Each row below holds a small network's activations on one record, seen along a few directions.
After each row come some of the record's fields: NEZO, TALIK, PER, LEBE.
A field that a record lacks is written none.
Other fields move the rows too, some of them a lot.
(in the rows, 500 means zero)
Strong random noise was added to every row along 18 fixed directions; ignore it. To show where, here is one row again and again, with new noise each time:
[756 737 519 517 451 566 534 548 512 500 515 489 429 480 471 458 533 445
 341 477 641 651 574 538 400 639 545 478 448 737 523 619 393 446 443 513
 527 607]
[564 432 772 506 346 262 466 417 559 523 564 546 603 593 492 398 454 548
 464 588 720 523 543 556 584 375 498 425 529 583 478 447 479 359 460 591
 361 576]
[549 523 529 395 413 403 521 437 400 566 433 386 568 526 508 523 633 608
 485 469 458 484 485 627 578 642 596 496 335 621 472 380 383 540 599 664
 474 530]
[555 540 725 626 469 674 466 583 645 798 328 507 666 551 681 590 516 572
 605 657 569 312 494 567 755 601 372 675 726 327 728 451 493 646 370 616
 425 353]
[642 414 408 479 578 457 456 489 533 535 489 507 479 596 375 522 350 472
 556 502 465 603 675 299 500 334 270 588 442 645 457 519 522 460 594 632
 658 464]
[405 500 518 743 486 526 524 623 498 395 417 428 641 436 518 692 359 487
 528 481 546 466 616 564 411 689 745 501 141 535 375 535 386 603 650 550
 769 489]
[435 654 321 432 565 623 527 407 367 415 403 526 508 451 541 611 487 476
 714 540 361 401 438 504 543 437 461 429 587 576 582 468 416 494 491 605
 387 428]
[212 209 428 386 710 708 693 664 347 484 547 419 408 581 381 683 744 404
 504 477 423 489 467 264 619 594 413 707 487 342 512 637 562 611 350 727
 593 277]
[615 681 462 523 590 559 485 447 609 695 288 588 489 520 452 547 563 379
 537 476 617 524 600 436 566 620 539 596 760 611 433 532 321 433 621 547
 425 475]
[542 532 351 548 543 538 595 501 476 584 554 535 501 343 455 613 482 464
 514 468 682 392 507 518 404 428 617 571 672 573 555 611 302 387 610 374
 430 558]
[408 325 592 418 633 417 455 529 495 545 545 485 404 564 465 508 456 476
 401 541 554 543 537 335 642 379 362 569 566 537 522 519 630 417 405 559
 383 399]
[386 430 494 356 493 516 541 544 440 478 587 395 523 537 485 515 609 655
 525 442 293 470 300 669 627 608 497 365 282 386 515 348 597 554 470 459
 548 570]
[665 705 528 366 566 478 321 590 597 509 301 380 536 532 452 518 430 654
 420 413 408 685 480 505 602 617 590 475 217 671 428 349 578 538 496 569
 436 563]
[515 472 434 526 523 567 467 541 407 576 388 394 516 399 643 633 418 486
 442 570 560 433 622 516 504 545 506 731 400 605 617 576 424 624 564 632
 428 400]
[467 583 799 623 544 479 481 653 468 476 583 387 410 505 604 557 363 489
 339 572 731 555 559 394 540 490 547 372 448 706 612 614 500 408 278 586
 516 389]
[404 608 513 539 614 593 643 639 391 647 571 297 375 527 474 645 616 624
 486 405 414 401 362 507 701 635 538 275 514 482 609 498 378 369 484 549
 704 494]
[299 234 607 632 373 482 604 629 476 468 678 419 513 606 452 546 480 538
 506 577 514 412 415 654 798 484 500 331 342 261 481 545 494 365 552 671
 591 598]
[750 573 590 580 274 592 502 601 680 483 489 545 646 614 489 376 444 512
 582 597 516 615 605 555 376 618 388 683 276 390 484 511 520 709 457 570
 698 658]
[516 632 534 438 591 412 591 392 524 436 429 522 599 571 433 416 617 553
 500 440 527 567 477 522 419 562 422 413 591 496 466 455 492 336 402 451
 505 658]
[525 715 465 671 526 671 547 681 619 403 576 565 425 400 404 584 384 359
 556 485 649 550 429 509 458 564 740 330 538 598 412 633 347 357 533 376
 521 576]

[325 464 627 389 536 528 465 476 492 485 488 468 518 574 654 482 521 451
 583 537 509 529 452 495 490 535 416 458 499 491 534 461 582 634 395 524
 486 365] -> {NEZO: pibus, TALIK: gisul, PER: keto, LEBE: none}
[495 319 562 462 452 511 586 566 531 626 698 518 476 478 391 553 640 475
 546 465 552 431 328 547 616 504 624 401 628 547 451 472 418 459 594 470
 464 400] -> {NEZO: vut, TALIK: kikoz, PER: keto, LEBE: none}
[470 503 449 588 519 539 495 486 583 522 559 643 578 434 381 650 466 491
 736 434 454 358 397 503 540 415 673 363 627 527 395 378 430 481 626 341
 552 400] -> {NEZO: vut, TALIK: gisul, PER: lem, LEBE: none}
[621 742 477 546 496 685 462 508 560 757 321 571 587 533 541 586 514 709
 594 466 433 356 576 435 520 450 408 653 646 224 739 453 524 688 322 418
 644 528] -> {NEZO: vut, TALIK: kikoz, PER: keto, LEBE: pabe}
[414 606 576 543 532 631 554 496 378 519 423 552 467 499 516 690 618 420
 383 440 694 473 580 422 542 541 681 431 579 546 584 678 429 544 320 640
 500 356] -> {NEZO: pibus, TALIK: kikoz, PER: lem, LEBE: gop}
[512 433 594 785 395 494 585 673 521 474 502 482 649 418 460 649 375 523
 506 587 714 371 618 431 441 492 690 701 423 451 498 625 339 509 532 628
 574 509] -> {NEZO: vut, TALIK: kikoz, PER: lem, LEBE: pabe}
[434 755 632 338 331 399 390 335 564 734 472 436 509 603 797 291 512 678
 548 452 555 490 438 764 464 528 475 323 524 277 626 363 478 577 519 264
 488 761] -> {NEZO: vut, TALIK: gisul, PER: keto, LEBE: pabe}
[553 712 440 577 501 458 440 453 484 383 370 538 497 547 431 529 436 530
 256 382 515 603 654 511 463 540 576 436 316 457 464 611 587 445 426 463
 596 676] -> {NEZO: repog, TALIK: kikoz, PER: keto, LEBE: rep}
[396 607 335 266 643 604 504 484 363 554 474 300 434 531 571 572 535 599
 542 295 491 615 481 483 393 440 501 351 352 540 575 539 439 534 501 460
 680 556] -> {NEZO: repog, TALIK: kopiv, PER: lem, LEBE: rep}
[410 413 500 364 577 628 568 443 588 459 488 685 469 658 306 394 851 373
 490 382 353 651 329 618 680 703 463 262 619 303 318 450 658 438 377 418
 509 550] -> {NEZO: repog, TALIK: rov, PER: keto, LEBE: rep}
[728 611 476 424 373 712 538 609 532 357 610 604 536 495 365 457 599 576
 610 530 272 534 306 549 485 530 457 431 409 495 570 413 617 651 276 494
 528 507] -> {NEZO: vut, TALIK: kikoz, PER: keto, LEBE: gop}
[489 385 204 360 730 720 450 419 522 344 217 604 713 454 465 654 478 368
 514 455 561 604 571 505 481 370 367 641 557 485 527 681 616 513 448 635
 278 427] -> {NEZO: pibus, TALIK: kikoz, PER: mer, LEBE: rep}
[315 400 525 541 510 494 580 565 583 487 597 473 492 592 421 503 519 429
 541 405 641 562 498 462 468 491 600 407 489 343 342 600 436 411 589 462
 657 586] -> {NEZO: vut, TALIK: kikoz, PER: lem, LEBE: pabe}
[488 418 566 471 525 581 415 639 653 495 463 547 452 425 501 478 504 314
 580 614 461 539 396 447 567 674 615 726 563 613 344 418 524 632 577 506
 227 293] -> {NEZO: vut, TALIK: kopiv, PER: lem, LEBE: rep}
[570 591 399 500 319 633 423 381 448 609 477 563 351 499 696 432 508 321
 394 566 529 502 641 723 511 637 445 549 473 509 575 618 423 667 630 487
 475 546] -> {NEZO: vut, TALIK: kikoz, PER: lem, LEBE: gop}
[391 254 655 395 516 441 404 543 600 553 531 508 584 570 477 533 502 494
 486 494 641 566 497 481 616 465 578 586 421 508 369 438 578 554 514 526
 396 402] -> {NEZO: vut, TALIK: gisul, PER: lem, LEBE: pabe}
[572 462 507 502 403 459 571 471 460 336 585 414 672 464 545 455 452 579
 683 585 405 450 356 651 435 447 434 374 407 617 527 386 463 465 543 581
 480 508] -> {NEZO: repog, TALIK: kopiv, PER: lem, LEBE: pabe}
[448 588 402 489 602 524 431 549 486 395 391 453 511 411 558 536 331 553
 498 536 415 477 469 441 477 418 459 559 470 443 590 507 608 502 435 484
 358 523] -> {NEZO: pibus, TALIK: kikoz, PER: mer, LEBE: pabe}
[524 447 468 435 672 543 326 417 586 552 237 528 752 427 627 650 429 525
 431 435 547 520 564 644 494 577 492 581 408 634 512 424 623 638 538 408
 421 354] -> {NEZO: pibus, TALIK: gisul, PER: keto, LEBE: pabe}
[407 406 556 415 498 456 617 376 402 435 647 646 494 499 473 452 653 427
 540 523 548 441 472 434 367 405 453 512 703 495 545 525 521 509 329 418
 440 412] -> {NEZO: vut, TALIK: bof, PER: keto, LEBE: rep}
[379 462 426 516 719 567 554 408 521 328 444 592 685 527 486 557 465 519
 637 434 440 497 504 458 348 379 283 392 574 372 548 508 664 455 336 361
 670 489] -> {NEZO: vut, TALIK: gisul, PER: lem, LEBE: none}
[601 620 408 497 407 661 419 419 447 307 478 671 578 479 491 609 409 432
 695 528 365 510 496 575 500 403 509 300 381 690 507 460 539 627 455 581
 523 363] -> {NEZO: vut, TALIK: gisul, PER: keto, LEBE: none}
[535 491 480 508 442 329 507 299 400 552 589 636 372 624 442 413 450 524
 546 526 325 441 637 322 472 263 235 435 626 423 574 464 592 485 454 492
 679 494] -> {NEZO: pibus, TALIK: kikoz, PER: keto, LEBE: rep}
[192 364 583 660 441 256 439 399 498 227 404 643 579 567 451 479 387 461
 432 532 446 471 663 438 470 472 623 559 297 214 277 480 687 529 492 492
 501 571] -> {NEZO: vut, TALIK: kikoz, PER: lem, LEBE: none}
[209 481 628 425 540 599 488 549 389 512 427 506 522 502 547 692 632 542
 454 446 615 431 455 478 647 534 759 477 461 358 545 527 524 612 310 579
 383 374] -> {NEZO: vut, TALIK: bof, PER: lem, LEBE: gop}
[525 461 385 388 658 420 389 387 462 409 487 528 552 418 480 584 344 508
 480 441 572 555 561 419 418 236 476 485 503 767 492 486 559 398 508 444
 352 418] -> {NEZO: vut, TALIK: gisul, PER: lem, LEBE: pabe}
[219 576 596 399 362 514 496 513 558 458 400 483 649 580 623 478 474 514
 702 558 773 483 471 448 419 370 704 628 536 144 496 595 387 611 420 620
 284 633] -> {NEZO: pibus, TALIK: kikoz, PER: lem, LEBE: pabe}
[585 428 538 375 419 446 438 368 492 591 425 665 457 564 460 413 644 424
 312 517 647 601 634 552 599 485 497 612 578 503 480 569 528 497 441 568
 294 560] -> {NEZO: vut, TALIK: gisul, PER: keto, LEBE: rep}
[655 602 393 609 389 498 507 684 464 441 544 442 407 431 351 539 432 649
 324 468 392 487 582 361 425 502 617 773 236 376 535 546 551 606 454 491
 612 640] -> {NEZO: vut, TALIK: kopiv, PER: lem, LEBE: gop}
[377 388 450 376 464 621 457 476 421 458 542 549 428 509 600 466 551 439
 342 441 528 632 554 634 425 535 475 439 291 359 551 619 667 669 382 381
 560 573] -> {NEZO: pibus, TALIK: kikoz, PER: keto, LEBE: pabe}
[496 336 630 504 487 381 516 640 547 581 836 380 392 388 534 411 402 571
 495 545 608 426 398 414 369 350 535 616 587 592 552 432 487 461 465 249
 445 460] -> {NEZO: vut, TALIK: kikoz, PER: lem, LEBE: rep}
[552 392 414 363 364 493 456 548 428 588 600 501 458 433 490 526 459 556
 417 496 601 488 506 545 485 391 595 639 353 460 582 559 496 636 566 483
 406 596] -> {NEZO: repog, TALIK: gisul, PER: keto, LEBE: gop}
[470 644 477 468 477 489 592 384 366 311 683 584 425 307 621 407 565 425
 563 580 345 368 297 623 252 612 491 424 647 682 582 382 514 546 396 202
 364 422] -> {NEZO: pibus, TALIK: kopiv, PER: keto, LEBE: gop}
[665 396 531 510 443 463 356 443 725 590 497 779 606 604 278 527 481 508
 345 367 591 612 650 523 567 422 527 558 416 386 356 497 711 557 492 300
 582 591] -> {NEZO: vut, TALIK: gisul, PER: lem, LEBE: rep}
[435 437 435 596 555 432 496 416 558 684 538 549 502 485 495 534 458 572
 431 435 545 360 465 667 670 394 441 336 705 327 553 499 506 261 624 277
 510 631] -> {NEZO: pibus, TALIK: gisul, PER: keto, LEBE: pabe}

Here are new rows. What are their fields?
[718 551 387 427 479 443 483 401 448 544 448 596 507 441 338 568 623 495
 490 425 425 489 588 396 421 517 631 690 491 742 408 415 418 608 578 522
 475 396] -> {NEZO: vut, TALIK: gisul, PER: lem, LEBE: rep}
[595 566 704 479 388 446 306 477 542 563 545 512 413 693 566 425 376 554
 393 535 464 620 618 521 677 487 354 352 289 577 522 414 651 570 415 551
 650 491] -> {NEZO: vut, TALIK: gisul, PER: lem, LEBE: gop}
[524 422 422 502 501 515 556 362 394 460 481 510 620 532 532 578 476 479
 624 521 440 443 553 536 491 401 320 418 501 608 564 501 468 498 558 655
 611 394] -> {NEZO: pibus, TALIK: kopiv, PER: lem, LEBE: pabe}
[484 517 384 492 469 593 620 723 485 416 681 420 347 446 326 551 477 431
 528 494 679 540 455 240 401 310 697 651 557 460 473 735 344 415 455 597
 405 557] -> {NEZO: pibus, TALIK: kikoz, PER: lem, LEBE: rep}
[719 562 482 455 448 446 421 387 474 434 492 602 513 560 467 377 424 639
 406 582 402 545 616 461 530 273 205 592 503 477 639 455 698 453 256 517
 421 618] -> {NEZO: vut, TALIK: gisul, PER: lem, LEBE: pabe}
[733 390 337 350 502 815 588 487 528 530 543 553 591 522 506 472 591 357
 571 512 703 663 544 595 383 409 231 550 614 600 635 734 420 514 457 622
 517 534] -> {NEZO: vut, TALIK: kikoz, PER: lem, LEBE: gop}
[549 511 400 450 458 519 428 501 476 531 453 558 422 540 425 570 445 457
 466 489 465 539 584 405 583 426 518 567 424 530 490 555 519 575 551 628
 483 464] -> {NEZO: pibus, TALIK: gisul, PER: keto, LEBE: rep}
[447 427 325 372 493 598 614 447 372 243 577 566 549 543 437 516 548 385
 529 491 512 606 569 471 269 468 375 575 315 473 480 672 541 595 432 569
 606 560] -> {NEZO: vut, TALIK: gisul, PER: lem, LEBE: gop}
[413 436 596 407 600 438 372 562 514 515 566 409 416 447 613 490 380 509
 505 535 485 514 456 388 471 442 501 555 443 644 503 389 603 588 473 407
 403 331] -> {NEZO: vut, TALIK: gisul, PER: lem, LEBE: gop}
[538 460 373 262 708 485 411 501 604 602 428 486 513 467 343 559 574 537
 505 329 447 578 374 406 541 481 578 585 581 620 366 363 563 485 590 364
 338 413] -> {NEZO: repog, TALIK: kopiv, PER: keto, LEBE: pabe}
[589 707 580 510 455 460 350 382 471 623 271 435 536 493 756 473 431 562
 544 585 336 426 543 601 538 658 422 488 472 642 600 324 485 668 562 581
 475 378] -> {NEZO: pibus, TALIK: kikoz, PER: keto, LEBE: gop}
[521 565 490 673 446 412 535 406 491 416 467 738 601 357 417 566 523 514
 440 484 495 322 608 424 275 498 680 721 585 391 485 483 557 624 402 260
 482 488] -> {NEZO: vut, TALIK: kikoz, PER: lem, LEBE: none}
[451 465 732 584 537 240 586 409 424 498 458 274 667 545 634 443 604 652
 484 500 452 423 511 578 431 692 443 451 430 629 472 307 437 436 529 576
 661 447] -> {NEZO: vut, TALIK: gisul, PER: lem, LEBE: none}
[546 316 567 421 380 458 479 553 480 649 657 352 447 553 547 440 521 593
 443 529 526 491 466 587 656 414 419 544 440 493 574 475 494 485 546 590
 460 523] -> {NEZO: vut, TALIK: bof, PER: lem, LEBE: rep}
[531 371 471 676 743 488 465 566 586 313 404 427 482 458 580 369 297 404
 303 653 406 608 573 568 531 631 127 556 476 561 482 561 688 267 505 488
 467 564] -> {NEZO: vut, TALIK: kikoz, PER: lem, LEBE: gop}
[585 548 436 341 350 379 436 404 550 550 494 509 473 672 420 367 459 523
 583 464 503 640 581 433 467 358 446 500 412 443 395 493 445 515 643 612
 551 669] -> {NEZO: pibus, TALIK: kikoz, PER: keto, LEBE: pabe}
[380 535 478 377 521 634 536 569 325 285 534 488 449 431 495 604 567 461
 499 498 481 549 383 503 487 551 675 393 324 617 509 555 508 583 362 585
 406 410] -> {NEZO: repog, TALIK: kopiv, PER: lem, LEBE: gop}
